A small network was shown many inputs. Here are its activations along a few directions, one row for each input.
Each table varies a few parts of the input and shows all the possible inputs, shuffled.
A made-up example of a description, with smaller parts first: one of 2 separate values, together with either a single point or one of 9 places along a line or (one of 4 places along a line, together with one of 5 places around a ring).
Shared parts are said once, and a part with two or three values counts as separate values.
In the rows, 128 means zero.

Table:
R1: [152 128 141 174 181 145 117 143 147 126 107]
R2: [162  77 136 136 129 143 118  94  95  57 183]
R3: [148  82 138 165 164 153 103 116 138  89 151]
R4: [177 136 156 138 104 161 110 164  91 140  96]
R5: [159 145 135 158 143 169 129 151 149 116  87]
R6: [ 35 144 138  39 111 145 152 116 123 131 140]
R7: [187 141  83 171  96 137 126 115  90 150 108]
R8: [124  93 130 163 167 162 116 117 125  61 173]
R9: [155  84 155 137 131 140 107 136  67  83 180]
R10: [140 132 154 143 175 165 140 152 148  67 127]
R11: [179 157 107 170  94 135 115 148  72 171 120]
R12: [ 96 160  92  79  97  41 113 132 148 196 122]
R13: [157 146  52 184 122 132 137 139 102 135 107]
R14: [171 147 125 178 147 140 113 150 147 161  97]
R15: [131  83 107 148 155 138 130 117 104  41 182]
R16: [ 40 117 146  60 109  82  89  92 138 131 183]
R17: [ 34 102 163  89  93  75 145  87 132 130 188]
R18: [ 95 149 122  35 119 111 170 102 132 173  93]
R19: [166 128 164 146 169 154 131 142 160  95 113]
R20: [ 87 155  62  74  93  96 167 102 116 201 119]
R21: [ 88 135 102 106  79  43 166 130 160 201 130]
R22: [166 173  80 204 136 119 117 141 126 185 131]
R23: [160 124 111 153 134 156 138 142 123 101  80]
R24: [ 57 139 166  46 133  81 105 115 171 140 126]
R25: [ 93 162 150  51 108  75 108 122 173 176 104]
R26: [ 45 100 111  47 117 101 149  97 115 106 187]
R27: [181 157  94 184 134 125 126 147 138 162 114]
R28: [132 113 136 146 165 166 141 132 121  59 120]
R29: [145  84 114 186 178 129 100 121 125 114 151]
R30: [170 108 163 125 140 159 135 121 113  68 127]
R31: [154 162  74 191 133 146 128 151 127 149 110]
R32: [188 121 140 138 106 163 124 123 114 116  86]
R33: [154 119 182 132 135 169 113 155  84 102 125]
R34: [ 29 117 172  75  91 102 156 137 169 147 145]
R35: [177 143 146 159 135 160 116 145 160 141  88]
R36: [ 78 148 160  74  88  90 159 115 165 188 107]
What do these inputs look like to the network? -> one of 4 places along a line, together with either one of 3 separate values or one of 6 places along a line
Changing only the place on the line of 4 turns R22 into R14. The same change can be made to R11. Which row results? -> R4
Which other rows does R25 become when the choice among 3 separate values takes its other values? List them by row number. -> R18, R36

Table:
R37: [150 140  91 142  98  91 115 129 101 179 132]
R38: [112 164 149 115 153 111 127 142 180 140 102]
R39: [122 115 169  86 139 167 134 122 127 100 122]
R40: [118 101 152 115 119 120 134 122 127  99 140]
R41: [126 100  88 146 142 103 103 103 103 111 184]
R42: [128 153 128 114 107 110 133 137 149 142 101]
R43: [125 117 140 100 124 157 138 110 109  87 131]
R44: [138 152  83 121  94 140 126 130 104 167 118]
R45: [104 153 100 154 134 104 146 126 153 149 127]
R46: [134 147 107 142  94 102 116 140 117 178 122]
R47: [ 97 107 119 145 157 128 137 111 132 108 171]
R48: [126 157 158  86 124 154 132 137 141 155  79]
R49: [120 110 125 112 125 153 144 121  97 101 145]
R50: [128 149 108 123 114 139 163 125 111 162 111]
R51: [104 119 175 115 170 131 118 124 164  84 142]
R52: [103  91 135 126 147 114 135 109 153  89 146]
R53: [130 159 168 110 123 118 131 149 156 157  93]
R54: [137 100  94 120 117 145 117 111  73 126 163]
R55: [116 143 107 118 134  97 131 139 163 139 104]
R56: [125 155 134  83 119 135 134 150 140 142  85]
R57: [118  88 136 143 108 120 113 115 103 120 163]
R58: [113 119 199 103 141 149 107 133 150  95 133]
R59: [107  95 109 150 140 122 119  99 127 122 177]
R60: [127  99 112 125 113 156 133 102  89 129 154]
R61: [249 152 116 238 166 183 115 187 134 113  66]
R62: [102 105 159 113 161 121 127 125 150  85 137]
R63: [135 150 108  91 110 135 137 140 127 144  87]
R64: [148 144  77 120 101 116 124 122  88 166 121]
R65: [111 120 142 142 122 129 137 124 113 104 159]
R66: [128 152 159 110 113 112 131 143 158 151 103]
R67: [105 144 133 117 139 102 137 136 177 146 104]
R68: [240 109 136 236 180 204 106 166 116  59 108]
R69: [129 145  73 151 129  88 110 130 120 165 147]
R70: [119 105 188 111 127 127 127 120 137  99 137]
R71: [117 129  84 159 120 100 127 115 140 176 139]
R72: [115 153 127 146 106 108 147 132 136 156 114]
R73: [123 121 160  92 142 159 142 119 114  90 124]
R74: [135 102 112 141 114 116 109 120  82 130 174]
Changing only one part turns R71 into R59. The same change can be made to R64. Which row results? -> R54
What do these inputs look like to the network? -> one of 2 separate values, together with either a single point or (one of 3 separate values, together with one of 6 places along a line)
Which other rows does R41 become when the choice among 2 separate values takes its other values? List them by row number. -> R69
Which other rows does R45 become when the choice among 3 separate values takes its other values? List them by row number. -> R50, R72
